Each row has a name. Each question is about the rows just above it.

Columns, left to right: Y Z X F J A T B K
(150): [ 44 -20  -5  -5  -3 -12  26 -10  -2]
(32): [-55  41  37 -34  37  68  33   4  43]
(53): [  8   2  16 -14  11  15  25  -5   9]
(124): [ 42 -12  -1   0   4 -11  25 -18 -12]
(158): [-26   5  11  -1  14  -7  15  -7 -13]
(104): [-102   59   49  -33   49   74   27    8   37]
Shift each entry of [14 -7] by -1 times 1: => [13 -8]
Which column holds [  0  -1 -33] top down? => F
Move every entry of [41] by +1 step of 1. => [42]
Shift each entry of [37 68 33  4] by -1 times 1: => [36 67 32  3]
Shift each entry of [-11] by +1 times 1: => [-10]
Which column holds [ 41   2 -12] top down? => Z
[  2 -12] is in which column, read top down? => Z

Columns, left to right: R H W S E G Q D C N
(62): [ 82 -32 -16 -21 -13   4  47 -23   6  31]
(107): [-93  68  60  -8  57  53  21 -18  -8 -10]
(130): [-22   4  13 -13  -1   5   9  -1   1   2]
(35): [-93  68  60  -8  57  53  21 -18  -8  -4]
[-22] with +1 step of 1 on every entry: => [-21]
Shift each entry of [-8 57 53] by -1 times 1: => [-9 56 52]
Which column holds [-13  57  -1] top down? => E
Which column holds [-93 -22] top down? => R
[21  9 21] is in which column, read top down? => Q

Columns, left to right: bam vut sul miv Sef pufuv bal
(160): [ 13   8   4   6   4 -15   1]
(134): [ 15   0  17  21   7 -22   3]
(198): [13 10  9  0  8  2  3]
(193): [ 31  13   2  13  19 -20   0]
(46): [-8 28 20  2  7 14 -4]
(161): [ 15 -27  -1   1 -78 -11 -20]
(54): [ 0 39 21 82  0 37 -5]
(192): [  7   1   5 -30  13  17  -3]
(145): [-19   9   9  -7   7 -25  10]
(16): [ 15 -27  -1   1 -78 -52 -20]
(85): [ 31  -2   4 -19  14 -13  52]
(128): [  7   1   5 -11   7  20  27]
Which column holds [52 27] top down? => bal
[-15 -22] is in which column, read top down? => pufuv
Which column holds this, read top down? [  8  19   7 -78   0  13   7 -78  14   7] => Sef
Which column holds [31  7] top down? => bam
Which row holds [-8 28 20  2  7 14 -4]? => (46)
Which column holds [  0  -4 -20  -5  -3  10 -20  52  27] top down? => bal

Columns, left to right: V L M U P
(111): [ -1 -23  16  33 -18]
(121): [-27 -32 -93 -62 -33]
(98): [-1 27 37 17  5]
(7): [13 26 18 17 20]
(105): [ 13 -40  23  -3  -4]
(169): [-1 24 22 15  8]
(87): [-25  35 -31 -37   2]
[26] with -1 step of 1 on every entry: => [25]
Which column holds [-32  27  26 -40] top down? => L
Shift each entry of [ 13 -40] by -1 times 1: => [ 12 -41]
Move every entry of [ 13 -40  23  -3] by +1 step of 1. => [ 14 -39  24  -2]

Columns, left to right: timut mok Kul lafen Mefe Rovu
(26): [ 77 -74  49 -39 -82 -86]
(159): [ 35  52 -27  14 -51  13]
(71): [ 81 -63 -21   1 -88 -20]
(20): [-56 -68 -79 -65  34  -1]
(65): [-20  78  87  19 -89  23]
(156): [-20  82  13 -48 -22  60]
(27): [ 16 -44  37 -69  57  23]
(175): [ 12   4  16 -60  -4  31]
[-74  52] is in which column, read top down? => mok
Shift each entry of [16] by -1 times 1: => [15]
Which column holds this, read top down? [-39  14   1 -65] => lafen
Which column holds this, read top down? [-51 -88  34 -89 -22  57  -4] => Mefe
Move every entry of [-21] by +1 step of 1. => [-20]

Columns, left to right: gop mogob Tumis Fedi Tivap gim dofi galak
(144): [  7 -44  55 -22 -25  19 -57  48]
(92): [ -9  15  14 -48 -28   9 -77  45]
(33): [-63 -76  -5  -2 -32  -8  -6  31]
(120): [-44 -26   1 -37  -6   3 -62  50]
(88): [-50  51 -66 -36 -19 -18 -29   6]
(41): [-45 -88  18   5 -28   0  -8  34]
(190): [-41 -81  21  -5 -31   4 -22  42]
(117): [-59 -70 -26  26 -13 -16  43  -1]
(163): [-74 -62 -28  -5 -32 -13  -3  27]
(4): [-63 -80 -13  11 -24 -10  17  19]
(137): [-44 -26   1 -37 -39   3 -62  50]
(116): [ -5 -27 -19  48  22 -12  78 -41]
Shift each entry of [3] by +1 times 1: => [4]
[-77  -6 -62 -29  -8 -22  43  -3  17] is in which column, read top down? => dofi
Shift each entry of [-27 -19] by -1 times 1: => [-28 -20]
Which column holds [-66  18] top down? => Tumis

Columns, left to right: molus bab Pazi sesa
(13): [ 16 -12  -1  30]
(135): [ -8   8   0 -21]
(97): [11 -8 -3 24]
(48): [ 19 -11  -2  31]
(17): [ 43 -36  62  91]
(195): [10 -8 -3 25]
(149): [12 -9 -2 25]
(39): [ 16 -12  -2  32]
(100): [ 19 -12  -3  32]
(154): [ -9   7  -1 -20]
Which column holds this, read top down? [  8  -8 -11 -36] => bab
Which column holds this, read top down? [31 91 25 25 32] => sesa
Shift each entry of [11] by +1 times 1: => [12]
[10 -8] with +1 step of 1 on every entry: => [11 -7]
[-3 -2 62 -3 -2 -2] is in which column, read top down? => Pazi
[  8  -8 -11 -36  -8] is in which column, read top down? => bab
Which column holds [ 0 -3] top down? => Pazi

Columns, left to right: Zuvi mosib fipor Tiku Liva fil mago Dav Badu
(91): [ 21 -30  38  27 -23  -2  23  -3   1]
(22): [-11 -22  -5  11  74   8 -45  47  -3]
(146): [-26 -22  20   5  -1 -12  97  40   1]
(31): [-26 -22  20   5  -1 -12  97 -68   1]
(103): [ 10 -13  -3  72 -80 -22 -27 -13   2]
[-5 11] with +1 step of 1 on every entry: => [-4 12]
[10] with +1 step of 1 on every entry: => [11]

Columns, left to right: bunis nat lav Gelas fazo Faka keka ses zomik
(80): [ 15  30 -10 -12   5 -10 -56   9   2]
(42): [-31 -99  42  25   6  32  48   6   9]
(70): [-28 -74  56  10 -12  23  46  -8   3]
(72): [ 15  30 -10 -12   5 -10 -32 -17   5]
(66): [-20 -52  32  23   8  29  32   7   5]
(79): [-30  -7  34  15 -27  16  42  28  -9]
Move every entry of [-27  16  42] by +1 step of 1. => [-26  17  43]
[-27] with -1 step of 1 on every entry: => [-28]

Columns, left to right: mepul mak kep nake kitop luto Vara
(133): [ 19  -2 -34 -45  -7  25  97]
(69): [ 40  -8 -70 -29  87  41 -91]
(19): [-12  30 -34   0  52 -35  51]
(108): [ 24  31  27  -6 -49 -38 -85]
(61): [-16 -44 -53  -3  74  52  80]
Shift each entry of [-38] by -1 times 1: => [-39]
Move every entry of [-34   0  52 -35] by -1 step of 1. => [-35  -1  51 -36]
Shift each entry of [41] by -1 times 1: => [40]
Which column holds [ 40 -12  24] top down? => mepul
Which column holds [ 41 -35] top down? => luto
[ 19  -2 -34] with +1 step of 1 on every entry: => [ 20  -1 -33]

Columns, left to right: Bisu Zakub libu Nili
(8): [ -7  23 -86 -22]
(43): [-32  36  20  11]
(50): [-38   6 -27 -13]
(51): [-38   6 -27 -12]
(64): [-50  20  27  16]
[-22  11 -13 -12] is in which column, read top down? => Nili
Move every entry of [ -7  23 -86] by -1 step of 1. => [ -8  22 -87]

Columns, left to right: vur zemuk mobuf Dimif Kufe gir paba
(141): [ 10   9 -23  36 -23   2  -9]
(186): [ 10   9 -23  36 -23   2   7]
(167): [25  5 12  8  8 43 -8]
(37): [ 47 -48 -17  17  33  52 -16]
(83): [ -6  67 -53 104 -29  34  71]
(199): [ 47 -48 -17 -14   5  17  -7]
(99): [ 100   -5 -108   60   65  -12    4]
(9): [ 14  -5 -22  54  34 -32 -44]
(25): [ 23  13 -43  54 -43 -18 -30]
(207): [  53  -41   -3  -11  -10   19 -112]
(148): [ 17 -16  -5   4   7  15 -13]
Which column holds this, read top down? [ -6  47 100] => vur
Move every entry of [-23] by +1 step of 1. => [-22]
Shift each entry of [-29  34] by +1 times 1: => [-28  35]
Move every entry of [4 7] by +1 step of 1. => [5 8]

Columns, left to right: sovuz tas futu vaz tiket
(6): [ -3 -22  22  -4  28]
(101): [ -58   62   55   19 -107]
(176): [ 21  11  33  -4 -10]
(74): [-9 39 11 47 57]
(178): [  2 -40  49 -19  -3]
(129): [ 0  0  2  0 -1]
(77): [ 94  61  43 -20  48]
(123): [-12 -13   0 -17 -18]
Move every entry of [94] by +1 step of 1. => [95]
Which column holds [ 94 -12] top down? => sovuz
Move every entry of [-22] by -1 step of 1. => [-23]
Shift each entry of [21 11 33 -4] by -1 times 1: => [20 10 32 -5]
[-58  21  -9   2   0  94] is in which column, read top down? => sovuz
[-22  62  11] is in which column, read top down? => tas
[33 11] is in which column, read top down? => futu

